These are the activations of a small network on made-up records, seen along a few directions, one row for each record.
Each row is followed by the record's values for the fields Tisuz, Moz, Vav, Nefib, Pabu.
A field that a record lacks is written none.
Other fields move the rows too, some of them a lot.
-0.163; -0.610; 1.543; 0.008; 1.246; -2.564; -1.343; 2.454; 0.883; -0.609; 2.753; -1.694; 1.769; 1.902; 0.444; -2.749; -1.712; -0.777; 1.511; -1.365  Tisuz=g4, Moz=f1, Vav=none, Nefib=w1, Pabu=z1
-6.279; 2.087; -4.185; -3.269; -4.986; 8.610; -0.626; -2.357; 1.654; 3.345; -8.143; 7.219; -3.459; -5.250; -0.408; 4.222; 6.810; 2.406; 0.431; 4.824  Tisuz=g1, Moz=f2, Vav=m2, Nefib=w2, Pabu=z1
-0.859; 0.233; 1.026; -0.441; 0.099; 1.186; 0.114; -0.160; 2.262; 0.345; 1.908; -1.064; 1.203; 1.568; -0.359; -1.579; 0.493; 1.283; -0.966; 0.830  Tisuz=g4, Moz=f2, Vav=m2, Nefib=w1, Pabu=z1
-4.802; 1.489; -3.495; -2.783; -3.679; 8.337; 0.811; -1.272; 1.762; 2.332; -6.859; 4.483; -3.200; -4.705; -0.630; 3.855; 5.690; 3.327; 0.296; 4.703  Tisuz=g1, Moz=f2, Vav=m2, Nefib=w2, Pabu=z2
-1.577; -0.681; -0.771; 1.988; -0.447; -2.851; 1.025; -0.478; 2.356; -0.695; -1.074; -0.854; 0.985; -1.440; -0.075; -1.481; 1.509; -0.777; -0.537; -0.347  Tisuz=g1, Moz=f1, Vav=none, Nefib=w2, Pabu=z1
1.491; -1.684; 0.556; 2.789; 1.934; -4.990; 0.299; 0.355; 0.148; -1.798; 1.645; -3.013; 1.023; 3.161; -0.098; -0.158; -3.639; -1.381; 1.538; -2.649  Tisuz=g3, Moz=f1, Vav=none, Nefib=w2, Pabu=z1
5.199; -1.306; 2.567; 2.056; 5.211; -5.168; 1.391; 1.648; -2.551; -2.904; 8.271; -4.737; 0.401; 3.851; -0.514; -0.302; -5.977; -0.367; 0.632; -3.276  Tisuz=g3, Moz=f1, Vav=none, Nefib=w1, Pabu=z2
0.003; 1.035; 0.544; -1.155; -1.477; 3.668; -0.527; -1.418; 1.876; 2.375; -2.170; -0.134; 0.649; 0.940; 1.353; -0.605; -0.086; 0.772; -0.955; 0.946  Tisuz=g4, Moz=f2, Vav=m2, Nefib=w2, Pabu=z1
4.162; 0.381; 2.155; 1.370; 1.202; -0.959; 1.374; 1.223; -1.430; -1.258; 1.747; -2.981; 0.941; 3.037; -0.741; -2.723; -3.565; 0.149; -1.046; -2.112  Tisuz=g4, Moz=f2, Vav=m1, Nefib=w2, Pabu=z2
1.177; 0.668; 0.662; -0.758; -0.520; 3.278; 0.281; -0.409; -0.969; 0.030; -1.528; 0.093; 0.237; 0.971; -0.723; -0.930; -0.928; 0.858; -0.721; 1.121  Tisuz=g4, Moz=f2, Vav=m2, Nefib=w2, Pabu=z2
-3.151; -0.040; -1.354; -1.718; -1.762; 4.300; 0.207; -1.376; 0.855; 0.723; -1.809; 3.071; 0.072; -2.355; -1.226; 0.448; 2.967; 1.971; -0.504; 1.700  Tisuz=g1, Moz=f2, Vav=m2, Nefib=w1, Pabu=z1
0.508; -0.986; -0.542; -0.348; -1.078; 1.549; 1.772; -1.053; 0.889; 0.345; 0.525; -0.586; -0.882; -1.505; -0.823; 1.114; 0.660; 0.991; -1.573; -0.328  Tisuz=g1, Moz=f2, Vav=m1, Nefib=w1, Pabu=z1
1.233; -1.353; 0.564; 1.601; 1.015; -5.340; -0.035; 0.839; 0.363; -1.004; 4.663; -3.004; 2.146; 0.114; 1.363; -2.650; -1.935; -1.238; 0.766; -2.310  Tisuz=g1, Moz=f1, Vav=none, Nefib=w1, Pabu=z1
-1.489; 2.167; -2.701; -2.111; -3.420; 5.956; -0.354; -2.402; 1.197; 2.798; -4.863; 2.003; -2.809; -3.788; 0.900; 2.714; 3.016; 1.289; -1.460; 2.708  Tisuz=g1, Moz=f2, Vav=m2, Nefib=w2, Pabu=z2
3.670; -0.590; 4.183; 1.019; 2.987; -4.209; -1.548; 2.557; -0.567; -1.538; 6.027; -3.856; 2.167; 3.578; 1.224; -3.954; -3.718; -1.680; 0.504; -3.346  Tisuz=g4, Moz=f1, Vav=none, Nefib=w1, Pabu=z1
0.604; 0.590; 0.660; -0.080; -0.546; -2.498; -2.090; -0.025; -0.567; 0.120; -0.025; -1.310; 0.993; 1.837; 0.975; -2.236; -1.309; -2.118; 1.113; -0.147  Tisuz=g4, Moz=f1, Vav=none, Nefib=w2, Pabu=z2
-6.272; 1.641; -3.261; -2.601; -3.350; 5.929; 0.662; -2.192; 2.613; 2.271; -7.102; 6.210; -1.974; -4.678; -0.462; 2.344; 7.654; 1.208; -0.822; 3.188  Tisuz=g1, Moz=f1, Vav=none, Nefib=w2, Pabu=z1
-0.509; 0.124; -2.025; -1.167; -1.650; -0.657; -1.270; -1.738; -0.597; 2.347; -2.067; 0.442; -0.359; -1.528; 1.746; 3.643; -0.023; -1.157; 1.296; 0.953  Tisuz=g2, Moz=f1, Vav=none, Nefib=w2, Pabu=z2
1.567; -0.300; 2.695; 2.099; 2.286; -4.137; 0.124; 2.110; -1.520; -2.074; 1.931; -1.861; 1.942; 2.795; 0.474; -3.362; -1.857; -0.789; 1.460; -2.343  Tisuz=g4, Moz=f1, Vav=none, Nefib=w2, Pabu=z1
3.597; -1.434; 1.551; 0.597; 3.315; -2.527; 0.170; 0.771; -1.767; -1.863; 4.979; -3.492; 1.945; 3.683; -0.071; -0.341; -4.972; 0.074; 1.664; -3.035  Tisuz=g3, Moz=f1, Vav=none, Nefib=w1, Pabu=z2
-3.776; -1.126; -1.907; -0.139; -1.469; 0.999; 0.448; -0.682; 3.296; 0.398; -2.196; 1.446; 0.778; -2.589; 0.368; -0.188; 3.608; 1.739; 0.549; 0.601  Tisuz=g1, Moz=f1, Vav=none, Nefib=w1, Pabu=z1
-1.269; 0.113; 0.351; -1.307; -1.454; 3.991; -0.299; -0.950; 2.813; 1.147; -2.753; 0.140; 0.327; 0.595; -0.752; -0.704; 0.535; 0.510; -0.842; 0.947  Tisuz=g4, Moz=f2, Vav=m2, Nefib=w2, Pabu=z1
-6.074; 0.673; -2.922; -1.232; -2.957; 3.651; 0.849; -1.754; 1.204; 1.936; -6.325; 7.562; -1.552; -4.301; 0.465; 2.630; 6.951; 1.781; 0.165; 2.439  Tisuz=g1, Moz=f1, Vav=none, Nefib=w2, Pabu=z1
-1.057; 0.838; -0.093; -1.117; 0.038; 2.311; 0.649; 0.526; 2.150; 0.583; -1.880; -0.157; -0.031; 1.315; -1.206; -0.594; 0.704; -0.253; -1.149; 2.779  Tisuz=g4, Moz=f2, Vav=m2, Nefib=w2, Pabu=z1
3.067; -1.228; 3.279; 3.631; 2.465; -6.033; 0.345; 1.863; -0.988; -2.474; 2.807; -3.545; 2.109; 3.144; 0.402; -3.866; -2.542; -2.012; -0.438; -3.381  Tisuz=g4, Moz=f1, Vav=none, Nefib=w2, Pabu=z1
4.010; -0.260; 2.907; 4.306; 2.984; -6.814; -0.076; 2.007; -3.071; -2.645; 4.077; -3.869; 1.793; 2.988; 1.483; -4.193; -4.309; -1.856; 0.054; -3.113  Tisuz=g4, Moz=f1, Vav=none, Nefib=w2, Pabu=z2
-1.193; -1.476; 1.741; 0.341; 0.383; -2.779; -1.306; 0.463; 0.668; -0.854; -1.033; 1.557; 0.926; 1.116; -0.018; -1.552; 1.609; -2.110; -1.270; -0.945  Tisuz=g4, Moz=f1, Vav=none, Nefib=w2, Pabu=z1

Which values does each new row have?
3.262; -1.102; 3.459; 2.329; 1.980; -6.068; -1.079; 1.333; -0.111; -2.085; 2.794; -3.864; 1.908; 3.110; 0.746; -3.902; -3.169; -2.575; -0.673; -3.370  Tisuz=g4, Moz=f1, Vav=none, Nefib=w2, Pabu=z1
1.766; -0.314; 2.150; 0.887; 2.899; -5.599; -1.314; 2.305; -1.229; -0.818; 6.022; -1.116; 1.318; 3.368; 0.860; -0.647; -2.535; -1.835; 1.711; -3.022  Tisuz=g3, Moz=f1, Vav=none, Nefib=w1, Pabu=z1
3.625; -0.876; 0.932; 3.260; 3.324; -6.542; 1.042; 2.067; -2.944; -2.711; 7.906; -3.369; -0.561; 0.037; -0.148; -2.138; -3.102; -1.432; -0.579; -2.642  Tisuz=g1, Moz=f1, Vav=none, Nefib=w1, Pabu=z2
-2.314; -0.012; -1.989; -0.732; -2.197; 4.951; 2.055; -0.219; 2.241; 0.491; -4.495; 1.464; -2.416; -3.481; -0.973; 2.195; 3.645; 2.772; -0.507; 1.693  Tisuz=g1, Moz=f2, Vav=m1, Nefib=w2, Pabu=z1
5.330; -0.662; 3.112; 1.314; 2.793; -3.488; 0.804; 1.695; -2.650; -2.016; 6.805; -4.108; 1.705; 3.787; -0.522; -3.227; -4.621; -0.706; -1.339; -1.968  Tisuz=g4, Moz=f2, Vav=m1, Nefib=w1, Pabu=z2
3.919; 0.529; 1.695; 0.734; 1.292; -1.487; 0.125; 0.257; -2.354; -0.545; 1.922; -2.230; 1.522; 2.004; 1.588; -2.497; -3.422; -0.363; -0.153; -2.076  Tisuz=g4, Moz=f1, Vav=none, Nefib=w2, Pabu=z2
-1.432; 1.640; -1.620; -1.845; -2.978; 4.913; -0.325; -1.613; 0.616; 3.100; -3.891; 2.054; -0.432; -2.802; 0.246; 1.245; 2.107; 1.256; -0.466; 2.018  Tisuz=g1, Moz=f2, Vav=m2, Nefib=w2, Pabu=z2
-5.844; 1.749; -3.005; -2.421; -3.636; 2.530; -1.619; -2.429; 1.528; 2.821; -6.205; 6.102; -1.880; -4.295; 1.021; 1.927; 7.267; -1.148; -1.216; 3.920  Tisuz=g1, Moz=f1, Vav=none, Nefib=w2, Pabu=z1
1.641; 1.332; 0.660; -0.664; 0.058; 2.200; 0.447; 1.080; -1.173; 1.047; -0.067; 0.034; 0.520; 1.700; -0.672; -0.963; -1.820; 0.665; 0.320; 0.810  Tisuz=g4, Moz=f2, Vav=m2, Nefib=w2, Pabu=z2
1.475; -0.504; -0.538; 2.742; 0.102; -3.614; 1.120; -0.797; -1.032; -1.209; -0.091; -1.692; -0.713; -1.220; 0.278; -0.321; -0.398; -1.788; -1.227; -0.772  Tisuz=g1, Moz=f1, Vav=none, Nefib=w2, Pabu=z2
-4.236; 0.356; -1.543; -0.753; -1.938; -0.526; -0.422; -0.844; 2.642; 0.936; -4.063; 3.144; -1.489; -3.019; -0.427; 0.353; 5.083; -1.622; -1.496; 0.980  Tisuz=g1, Moz=f1, Vav=none, Nefib=w2, Pabu=z1
1.105; 0.579; -0.040; -0.505; -0.635; 0.607; 0.271; -0.520; -0.975; 0.940; -0.689; -0.624; 0.735; -1.537; 1.504; -0.662; -0.973; 0.865; 1.059; -0.491  Tisuz=g1, Moz=f1, Vav=none, Nefib=w2, Pabu=z2
3.592; -1.338; 3.346; 2.005; 1.731; -5.744; -0.929; 0.528; -0.712; -2.009; 2.659; -3.769; 1.888; 3.707; 0.776; -3.723; -3.352; -2.646; -0.884; -3.326  Tisuz=g4, Moz=f1, Vav=none, Nefib=w2, Pabu=z1
